Each row below holds a small network's activations on one input, seen along a few directions.
Each table varies a few parts of the input and shows all the possible inputs, shuffled.
Descriptions start from the smaller parts, as in this example, which fits no table here: one of 2 separate values, together with either a single point or one of 11 places around a ring or (one of 4 places along a line, together with one of 5 places around a ring).
Shared parts are said once, and a part with two or three values counts as separate values.
In the rows, zero is written as 128.

Other details of the inputs vary at random and push rows far along two fixed directions, the same in every table; ignore that.

Table:
R1: [102 110 141 178 128 109 140 146 133 155 125  99 110]
R2: [128 102 123 176  94 124 137 135 140 150 117  95 112]
R3: [164 132 124 151  98 137 114 129 157  98 127 144 155]
R4: [163 136 119 117 119 141 100 120 152 111 128 152 158]
R5: [114 101 145 128 136 132 173 127 128 144 113 105  98]
R6: [204 121 100 179  74 150 180 155 146 130 149 158 169]
R7: [159 124 131 118 149 146 142 133 126 110 132 161 144]
R8: [ 70 135 133 130 126 120 145 130 129 152 128  83  92]
R9: [ 91 127 156 115 150 114 115 117 139 146 128  98 107]
R10: [149 135 122 127 106 144 137 128 152 118 136 139 146]
R11: [154 130 129 135 131 120 123 134 138 133 138 143 147]
R12: [ 81 127 154 119 171 105 110 128 130 155 133 105 104]
R13: [128 176 115  94 139 125  97 125 126 105 138 163 153]
R14: [196 120 119 136 118 156 164 140 128 111 129 175 160]
R15: [ 78 106 147 136 149 101 142 134  85 146 120 100  88]
R16: [117  71 121 187  83 130 188 146 107 149 111  83  90]
R17: [160 155  93 126  93 141 130 126 130 112 137 149 155]
R18: [ 38 166 144  76 193 107  84 117 113 139 132 109 100]
R19: [158 135 124 118 126 126 107 115 138 125 133 144 144]
R20: [119 135 126  96 144 124  91 109  93  97 120 140 130]
R21: [122  96 125 196  90 104 165 137 125 175 118  77  92]
R22: [150 147 112  95 126 150  96 116 143 110 136 152 156]
R23: [107 146 150  41 186 133  81  99 116 109 111 145 131]
R24: [166 136  86 148  77 158 147 138 144 113 134 137 154]
R25: [103 132 130 113 134 113 127 116 122 160 129 110 107]
R26: [ 79 101 145 129 137 114 140 122 107 125 118  95  85]
R27: [161 147 132  68 157 144 102 108 118 102 120 168 145]
R28: [135 106 132 192 101 108 153 153 127 156 130 104 116]
R29: [ 98 159 140  86 170 124  91 121 134 123 134 150 139]
R30: [146 127 120 130 133 139 118 136 113  81 134 161 154]
Description of these inputs: one of 5 places around a ring, together with either one of 2 separate values or one of 4 places along a line.
The inputs of R23 and R27 match in every part but the place on the ring of 5. If R4 is changed in the same way as R23 into R27, which row does it become?
> R19
List by row number the other rows that have the place on the ring of 5 in common with R10.
> R3, R5, R8, R9, R26
Change only the choice among 2 separate values in R15. List by row number the other rows that result.
> R14
Start at R28 and move only the place on the ring of 5, one step at a time. The first step leads to R21. Which rows follow, in order?
> R2, R3, R1

Table:
R31: [ 68 142 171   7 221 121  92  73  78 132  94 124  82]
R32: [100 118 120 151 113 115  90 134 151 156 116  77 118]
R33: [125  94 142 216  93  86 213 153 134 216 145  75  92]
R34: [121 151 136  82 149 139  59 105 136  52 122 154 148]
R35: [219 109 125 126 126 175 169 151 126  80 128 199 183]
R36: [200 121 104 140  94 170 126 149 119  42 123 193 187]
R37: [208 134 128 135 121 139 162 138 121  73 146 189 176]
R38: [147 182 141  40 167 134  51  70 155  99 126 179 162]
R39: [111 139 134  80 130 128  98  91 104  81 112 121 119]
R40: [ 41 125 161  49 191 120  70 103  86 101  96 109  86]
R41: [189 153 128  86 130 148  92 111 183 102 145 179 190]
R42: [145 102 112 185  58 128 146 137 163 139 136  96 137]
R43: [198 120 125 172  92 143 159 150 178 137 154 154 174]
R44: [ 45 118 155 129 140 101  94 113 140 149 120  73  85]
R45: [108 106 147  69 215 134 122 127  78 130 117 157 116]
R46: [ 54 144 180  32 240  88  91 101  64 128 114 139  94]
R47: [ 56 154 139 138 155  68  54 125 110 162 125  83 102]
R48: [138 127 130 133 123 143 117 137 123  61 133 150 151]
R49: [174  76 117 166 129 127 215 158  73 151 124 150 121]
R50: [116 112 136  45 188 140 127  91  71 138 102 138  98]
R51: [ 81 200  86  66 116 140  98 102 131 124 138 125 131]
R52: [142 172 160  48 210 143  54 106 142  54 139 203 174]
R53: [202  97  82 132  73 169 152 123  92  84 109 161 154]
R54: [ 25 138 157 137 150  53  89 111 104 175 138  66  77]
R55: [112 106 132 151 116 111 150 141  80 111 114 126 112]
R56: [186 116 128 154  99 157 150 132 183 124 135 153 160]
R57: [224 150 101 179  96 129 125 154 156 130 141 173 194]
R58: [ 95 122 126 168 123 107  89 148 143 156 126  84 122]
R59: [140 218  77 115  94 138 102 139 127  83 170 185 185]
R60: [ 87  80 170 153 160 118 203 148 117 161 122  84  78]
R61: [176  97 120  84 162 171 148 127 101 104 114 175 147]
R62: [183 203  84 117 101 151 163 152 145 119 170 199 191]
R63: [125  53 108 171  96 147 193 153  89 138 102 100  92]
R64: [126 213 104   8 178 173  86 117 171 100 151 197 183]
R65: [104 124 126  71 182 136  70 127  74  78 116 165 132]
R66: [141  74 114 171  64 143 202 131  95 136  98  90  96]
R67: [150 149 150  12 203 162  76  97 115  62 114 196 162]
R68: [ 56 121 156 103 172  92 121 101 121 222 112  55  46]
R69: [ 29 128 181 136 187  65 130 116 114 201 132  74  60]
R70: [ 28 127 150 155 156  59  87 130  94 186 132  59  58]
R71: [ 51 169 187  46 241  80  61  90  99 114 130 137 100]
R72: [213 126  96 161  76 147 148 128 168 160 118 133 161]
R73: [133  77 141 186  93 131 236 128 127 185 109  68  68]
R74: [ 72 147 147 109 149  96  58 115 141 127 144 108 126]
R75: [222 135 106 168 104 155 118 160 181 123 138 172 200]
R76: [165 157 108 116  87 139  77  94 149  83 129 155 168]
R77: [153  97 103 194  68 137 135 153 153 142 131 100 126]
R78: [ 10 200 149  25 231 119  95 125 131 171 147 122 104]
R79: [161  81 134 161  91 144 233 127 122 152 114  94  97]
R80: [226 141 104 129  74 151 145 108 172 126 140 165 182]
R81: [138 124 149 150 139 133 133 136 165 137 141 141 142]
R82: [188 128 100 182  82 145  96 159 154 100 146 156 170]
R83: [151  68 144 170 106 149 231 149 137 144 119  99 102]
R84: [ 53 179 119  52 164 130 156 107 135 197 128  99  86]
R85: [136  91 116 195  58 132 191 127 123 133 112  80  97]
R86: [214 132 104 139 104 158 110 141 187 126 126 160 188]
R87: [ 62 101 148 189 117 101 134 142 138 162 129  71  89]
R88: [121  94 101 210  56 111 160 135 138 198 106  46  95]
R89: [150 104 130 210 106 100 178 163 128 194 141 102 102]
R90: [ 86  84 166 149 151 124 190 133 137 168 111  76  68]
R91: [ 71 107 145 188 120  84 155 139  98 139 126  81  77]
R92: [105  96 119 139 138 107 142 143  58 122 114 131 103]
R93: [152  84 129 184 102 136 177 157 162 189 127  94 103]
R94: [192 141 104 201  59 129 122 141 144  86 151 168 179]
R95: [178 157  95 117  91 140  64 107 140  97 131 152 162]
R96: [ 66 121  96 210  70 133 213 182 138 188 149  64  92]
R97: [120 177  78 108  93 165 121 140 157 102 151 144 158]
R98: [107 165 126  78 123 106  52  78 136 117 129 119 136]
R99: [ 72  83 146 155 116 121 169 136 112 133 109  64  73]
R100: [ 99 159 146  89 161 101  72 111  91  63 133 150 134]
R101: [207 115 115 185  99 152 147 167 167 138 148 158 163]
R102: [166 163 122 110 134 153  59 124 142  23 139 199 191]
What do these inputs look like to the network?
> one of 2 separate values, together with one of 4 places along a line, together with either a single point or one of 8 places along a line
The inputs of R37 and R83 match in every part but the place on the line of 4. If R69 is changed in the same way as R37 into R83, which row does it become?
> R56
The inputs of R52 and R71 match in every part but the place on the line of 4. If R101 is changed in the same way as R52 into R71, which row does it become?
> R89
Start at R32 and move only the place on the line of 8, one step at a time. The first step leads to R77. Which rows follow, in order?
> R42, R44, R34, R99, R40, R63
Change only the place on the line of 4 in R62. List by row number the other rows that result.
> R64, R78, R84
List by row number the other rows that have the place on the line of 4 and the choice among 2 separate values in common with R51.
> R39, R53, R66, R76, R85, R88, R95, R98
Change only the place on the line of 8 in R68. List by row number the other rows that result.
> R31, R38, R50, R72, R73, R79, R80

Table:
R103: [156 196 110 109 121 130  62 122 138  79 145 178 181]
R104: [ 96 110 123 126 138 145 171 141 124 154 124 112 108]
R105: [ 63  84 172 128 180  97 137 127  99 191 103  68  57]
R106: [147 110 107 169  64 132 161 141 139 161 135 110 123]
R107: [148 104 135 210  89 114 196 158 154 176 139 104 115]
R108: [ 37 105 158 114 180 102 169 142 102 181 119  80  54]
R109: [147 159 162  42 208 118  46  87 115  81 121 182 162]
R110: [185 105  94 217  57 146 187 173 161 153 135 122 149]
R111: [218 143  86 175  62 149 141 148 162  99 147 168 198]
R112: [175 110  90 189  50 164 220 149 131 129 136 129 133]
R113: [ 96 155 131  76 152 110  71 101 129 136 134 131 135]
R114: [134 161 135  54 175 132  39  95 101  77 117 169 149]
R115: [184 112 127 137 115 150 134 125 148 120 113 144 148]
R116: [ 59 135 137  91 153 128 136 116 102 149 123  98  91]
R117: [190 132 115 114 107 167 140 137 165  99 127 163 167]
R118: [144  83 132 195  96 138 248 150 140 174 134 106 104]
R119: [ 83 141 125 136 119 103 119 114 126 157 132  95 105]
R120: [184  87  97 192  62 172 216 158 160 145 123 113 134]
R121: [169 150 126  79 135 140  82 102 135  84 114 162 167]
R122: [228 129 102 125 104 156 113 123 127  69 128 187 192]
R123: [165 151 116  89 139 143  86 123  94  72 129 191 167]
R124: [ 97 112 126 199 111 115 170 169 137 188 129  72  98]
R125: [ 18  93 163 141 152  79 113 123  99 144 115  51  59]
R126: [146 155 129 103 144 134  80 119 154 117 145 162 155]
R127: [ 59 145 138  95 160 111 131 113  86 135 129 103  81]
R128: [100 112 123 131 143 137 169 149 110 142 126 116 105]
R129: [102 158 125  67 147 130  97  96 130 108 123 120 115]
R130: [141 132 124 107 124 137 105 108 126 113 108 131 132]
R131: [140 135 120 111 138 124 115 121  88  97 130 157 137]
R132: [137 142 120 121 113 128  69 110 123  49 130 154 155]
R133: [ 51 115 169 116 168  84 127 113 128 199 134  78  70]
R134: [133 120 127 108 160 136 110 132 101 109 122 158 135]
R135: [125 152 112 116 120 125  97 114 136 126 137 133 139]
R136: [ 90 175 126  91 145 108  67 111 127 123 132 127 130]
R137: [178 135 125  93 154 155  75 121 121  85 118 174 168]
R138: [157 178 127 105 155 137  67 137 156  95 146 176 174]
R139: [155 149 101 174  88 132 134 152 142 127 141 130 151]
R140: [192 101 118 214  66 133 202 150 160 157 146 127 143]
R141: [165 136 130  86 163 139  92 131 109  88 128 193 160]
R142: [178 100  97 188  49 165 211 148 149 137 122 109 128]
R143: [188 162 100 158  92 138 117 149 153  96 145 163 189]
R144: [ 19 117 169  92 194  75 101  99  73 176 102  50  37]
R145: [ 64 140 140 110 153  95 104 109 125 164 130  92 100]
R146: [212 124 128 133 112 147 136 117 153 101 120 168 171]
R147: [ 95 118 128 126 137 123 172 135 102 139 130 108 105]
R148: [113 101 131 135 139 111 153 135  89 140 118 118 110]
R149: [107  87 168 184 118 107 149 137 125 131 130  98 104]
R150: [126  61 140 219  81 126 180 165 133 138 125  89 103]
R151: [ 81 145 148 108 172 106  90 127 141 154 136 112 114]
R152: [128 203 151  60 197 115  32 107 148  82 151 186 175]
R153: [ 15 127 194  75 210  89 129  96 122 190 107  54  41]
R154: [155 156 124  66 154 159 108 125 141  87 135 189 169]
R155: [ 54 169 147  23 201 119  77  95 106 114 125 138 119]
R156: [110 101 114 182  65 112 180 138 129 187 129  77  96]
R157: [192  95 107 167  88 162 162 141 149 129 110 130 142]
R158: [156 163 121  63 134 150  97 106 147  78 125 161 167]
R159: [208 141 105 115 103 158  97 131 165 101 153 189 188]
R160: [ 90  99 125 163 107 126 206 154  96 166 121  85  81]
R161: [157  64 135 210 105 119 228 154 111 167 127 113 102]
R162: [111  64 121 224  62 119 183 152 118 131 118  71  95]
R163: [115 196 122  61 163 121  27 101 139  86 134 167 162]
R164: [223 131  82 169  68 167 135 148 168 105 147 178 192]
R165: [ 73 120 137 107 152 112 106 120 127 179 131  92  98]
R166: [ 91  96 140 156 126 125 114 140 123 114 122 104 112]
R167: [ 16 135 187  70 221  82 130 110  93 165 123  94  57]
R168: [180 127 107 139  86 145 132 110 135 104 115 138 144]
The inputs of R124 and R138 match in every part but one. If R110 is changed in the same way as R124 into R138, which row does it become?
> R151
The inputs of R136 and R163 match in every part but one. If R131 is changed in the same way as R136 into R163, which row does it become?
> R123
What do these inputs look like to the network?
> one of 6 places along a line, together with either a single point or one of 4 places along a line or one of 6 places around a ring
Change only the place on the line of 6 in R150. List by row number the other rows that result.
> R125, R132, R149, R162, R166
Change only the place on the ring of 6 in R114. List by row number the other rows that result.
> R116, R123, R130, R142, R160
List by row number the other rows that have the place on the line of 6 in common with R118.
> R107, R109, R133, R140, R146, R149, R152, R153, R161, R167
Change only the place on the line of 6 in R133. List by row number the other rows that result.
> R106, R113, R156, R159, R165
